A small network was trained on invented records. Each row is its activation on one of them, seen along a few directions.
Here are examples, each followed by its value of one field, H.
Records without H are marked missing.
Other fields move the rows too, some of them a lot.
In the rows, 500 means zero.
Strong random noise was added to every row along 3 fixed directions; ignore it. To show where, here is one row again and again, with new noise each time:
[688 307 558 402 716 515 660 506 620 534 614 665 492 225 570 178 393 676
 196 590 710]
[546 526 472 554 345 507 481 519 473 567 544 453 492 562 473 559 546 389
 586 552 516]
[668 626 481 605 597 456 503 548 396 382 541 552 340 566 418 262 495 582
 279 501 578]
[459 551 502 503 314 508 454 456 485 596 564 413 573 534 506 702 572 329
 718 511 404]
[487 585 564 445 549 476 488 406 485 493 600 495 555 417 530 549 525 473
 547 444 381]

[364 427 524 395 537 516 481 459 585 540 468 481 615 439 525 628 512 427
 612 443 468] => h1
[475 496 555 487 406 511 470 434 448 663 547 536 549 399 502 596 542 467
 605 571 393] => h7
[418 519 486 520 237 534 433 436 518 567 536 404 599 581 444 779 590 335
 748 519 388] => h9
[565 413 530 453 502 531 578 557 546 574 540 539 451 455 525 382 429 621
 370 588 572] => h4
[496 453 510 448 451 516 545 517 523 573 510 490 502 475 511 483 468 551
 506 526 472] => h4
[370 386 519 339 646 509 507 427 689 441 521 422 662 396 587 606 475 462
 518 394 521] => h5
[380 714 571 499 611 437 419 450 387 390 430 460 552 531 524 593 538 413
 632 335 346] => h3
[419 386 430 432 641 475 498 467 645 415 397 374 656 529 551 505 512 426
 508 358 613] => h5
[546 548 485 575 421 501 506 477 390 552 493 568 456 480 465 511 513 497
 527 562 496] => h2
[583 516 524 492 545 494 535 484 498 493 581 538 484 432 488 406 496 537
 406 523 528] => h9
[491 429 609 384 754 489 581 478 562 459 490 619 575 262 595 364 412 590
 387 450 562] => h3
[493 503 548 447 533 462 504 433 389 668 539 555 584 325 545 483 521 469
 649 502 384] => h7
[475 442 517 507 315 538 467 549 625 472 614 454 426 583 509 695 472 502
 499 581 493] => h8
[463 606 463 533 603 457 450 548 427 396 414 467 436 622 424 454 532 484
 455 425 515] => h1
[547 465 489 463 553 529 564 517 527 528 467 559 506 446 579 390 469 544
 476 528 528] => h6
[555 339 444 530 350 546 580 485 477 763 418 508 616 422 567 530 536 368
 685 602 606] => h2
[593 556 377 717 205 546 450 679 428 477 447 530 281 762 365 507 493 465
 482 661 597] => h6
[566 260 458 484 315 587 581 618 737 508 616 522 428 501 487 527 408 604
 346 666 699] => h8
[387 490 546 330 661 494 440 364 492 485 454 442 836 379 667 613 534 403
 713 328 313] => missing

Here are new rows. What is H for each?
[651 548 509 589 616 440 520 548 330 545 517 627 367 446 464 219 478 597
 348 562 556] => h7
[396 353 594 346 643 561 566 395 628 541 454 550 696 267 608 531 480 493
 541 417 500] => h3
[521 575 352 594 709 388 411 536 421 278 273 369 504 747 456 324 556 417
 447 274 627] => h5
[544 473 570 405 738 536 604 448 567 447 520 620 502 311 605 292 429 681
 304 498 499] => h6
[471 694 447 658 239 466 380 518 254 639 479 427 458 668 397 657 628 324
 759 539 340] => h7
[495 359 472 458 540 511 540 581 565 556 438 508 515 475 507 450 479 469
 474 554 653] => h1
[339 608 586 417 497 463 439 307 382 602 555 509 673 369 511 712 584 423
 786 386 154] => h7
[492 669 513 497 550 442 432 404 406 477 504 431 572 527 512 551 579 404
 637 357 350] => h9
[387 552 614 366 598 492 512 272 454 646 529 509 716 260 660 649 545 431
 739 405 289] => h2
[574 389 544 453 556 499 563 469 461 737 519 579 572 311 584 354 499 508
 520 571 554] => h7
